A small network was shown many inputs. Here are its activations along a few directions, one row for each input.
Each table varies a few parts of the input and shows all the possible inputs, shuffled.
A made-up example of a description, with smaller parts first: one of 6 places along a line, together with either a single point or one of 11 places around a ring or (one of 3 separate values, together with one of 5 places around a ring).
Shared parts are said once, and a part with two or three values counts as separate values.
(in the rows, 128 means zero)

Other details of the inputs vary at random and push rows far along three fixed directions, the same in every table; ignore that.

Rows:
x1: [130  98 112 114 146 141 154 117 104 154 134 137]
x2: [206 142 126 118 199 121 175 103  98 144 104 196]
x3: [ 83 169 148 135  89  82 141 113 159  73 193  94]
x4: [122 146 113  92 190 133 164 110 102 131 159 131]
x5: [123 138 133 128  84  63 160  96 150 100 181 106]
x6: [ 97 132 113  92 157  97 159 121  76 160 167 127]
x7: [ 87 151 112 150 102 108 161  97 138 101 148 152]
x8: [152 117 100 127 141  94 202 118  93 168  78 137]
x9: [191 102 109 203  33  99 128  91 193  95  76 109]
x10: [106 127 147  88 116 121  73 157 140  95 174 131]
x11: [ 90 136 165 127 130 151  84 208 122 115 100  98]
x12: [ 83 124 192  43 155 159  61 138 141 172 127  87]
x13: [103 151 120 184  54 104  99  81 181  67 174  94]
x14: [102 143 111 166 107  94 147  80 161  99 168 110]
x15: [ 92 137  88 111 171 141 170 131 100 144  99 120]
x16: [111 128 100  91 162 109 139 116  87 153 151 165]
x17: [ 63 159 138 121 124 131 131 168 120 127 144 105]
x18: [128 147 151 129 109 150  70 134 155  76 166 101]
x19: [171 107 101 173  96  74 169  59 161 127 142 130]
x20: [104 118  95 156  65  95 156 100 177 117 146 102]
x21: [109 107 124 102 124 172  87 147 101 132 145 119]
x22: [134 111 113 131 110 116 125 145 134 128  83 147]
x23: [180 124 167 140 178 155  76 165 117 135 101 175]
x24: [189 126 161 189 106 136 100 156 177 114  73 163]
x25: [116 121 138  63 148 169  57 164 105 119 173 107]
x26: [183 109 159 154 164 180  97 180 140 147  77 138]
x27: [ 94 135 111 136  83  86 170 120 137 137 145 111]
x28: [173  96  85 134 150 116 190 105 113 165  67 139]
x29: [173 119  80 109 173 125 166  77  73 174 125 155]
x30: [103 132  90  93 145 123 157 135  98 163 123 161]
x31: [199  92 172 176  91 115 130 136 145 131 103 139]
x32: [194  88 163 166  98 134  95 144 155 120  96 168]
x33: [208  93 151 129 143 127 113 127 148 126 128 133]
x34: [142 117 167 145 125 198  50 171 131 108 119 120]
x35: [ 85 146 117 117 138 140 117 163 120 116  97 139]
x36: [153 140 126 134 176 126 209 108  71 165 108 162]
x37: [ 82 152 156 123 142 124 104 156 112 119 167 110]
x38: [208 118 156 171 131 186  79 164 147 133  68 138]
x39: [103 134  78 130  80 117 149  96 137 129 143 110]
x40: [ 64 157 188  75 142 148  85 112 162 144 134  82]
x41: [ 50 135 124  99 156 168 120 150 102 124 166 112]
x42: [ 92 152  75 113 144 145 158 115  95 131 102 117]
Each input here is: one of 2 separate values, together with either a single point or (one of 4 separate values, together with one of 5 places along a line).
Question: The inputs of x41 and x1 match in every part but the choice among 2 separate values. If x40 is changed in the same way as x41 into x1, which row does it become?
Answer: x12
Question: Change only the choice among 2 separate values in x25. List by row number the other rows that result.
Answer: x18
Question: Change only the choice among 2 separate values in x23. List by row number the other rows that result.
Answer: x16
Question: A walk changes only the place on the line of 5. It starts at x25 and steps to x29. List the rest of the walk in order.
Answer: x21, x39, x9

Rows:
x43: [215 108 175 129 179 152 117 161 118 173  43 165]
x44: [ 90 153  98 132 118  86 208  81 122 134 141 106]
x45: [214  91 163 173 127 139  98 175 142 129  75 164]
x46: [194 119 129 102 226 145 189 130  67 209  52 177]
x47: [ 84 161  73 139 121 105 191  73 126 118 136 134]
x48: [ 96 138 154 173  49  95 118 119 189  92 139  86]
x49: [118 143 132 199  52 118 111 107 192  68 135 105]
x50: [128 119 176 116 122 127  52 167 141  95 188 124]
x51: [139 115  86 136 109 104 175  79 137 147 109 131]
x52: [ 90 151 153  85 163 164  68 144 118 104 188 118]
x53: [ 79 114 123  89 130 168  79 172 111 132 148  87]
x54: [246  98 144 236  66  88 153 112 183  97  87 147]
x55: [117 158  71 153 126 107 209  66 116 120 133 129]
x56: [128 101 147 136  92 156  65 161 151 121 121 100]
x57: [ 88 140  87  82 165 117 167 138  72 151 136 160]
x58: [205  96 156 100 169 147 100 116 118 155 127 143]
x59: [ 72 127  91  55 160 149 127 137  82 166 129 126]
x60: [ 87 119 147 123 110 147  74 194 124 106 152 116]
x61: [ 65 149 129  97 143 169  73 170 119 111 136 122]
x62: [107 159 127 105 134  76 185  56 131 132 184 120]
Question: The inputs of x43 and x57 match in every part but one. If x62 is changed in the same way as x43 into x57, which row does it become?
Answer: x50
Question: What is each input in this table made of?
Answer: one of 4 separate values, together with either a single point or one of 4 places along a line
Question: Change only the choice among 4 separate values in x46. List by row number the other rows that result.
Answer: x45, x47, x51
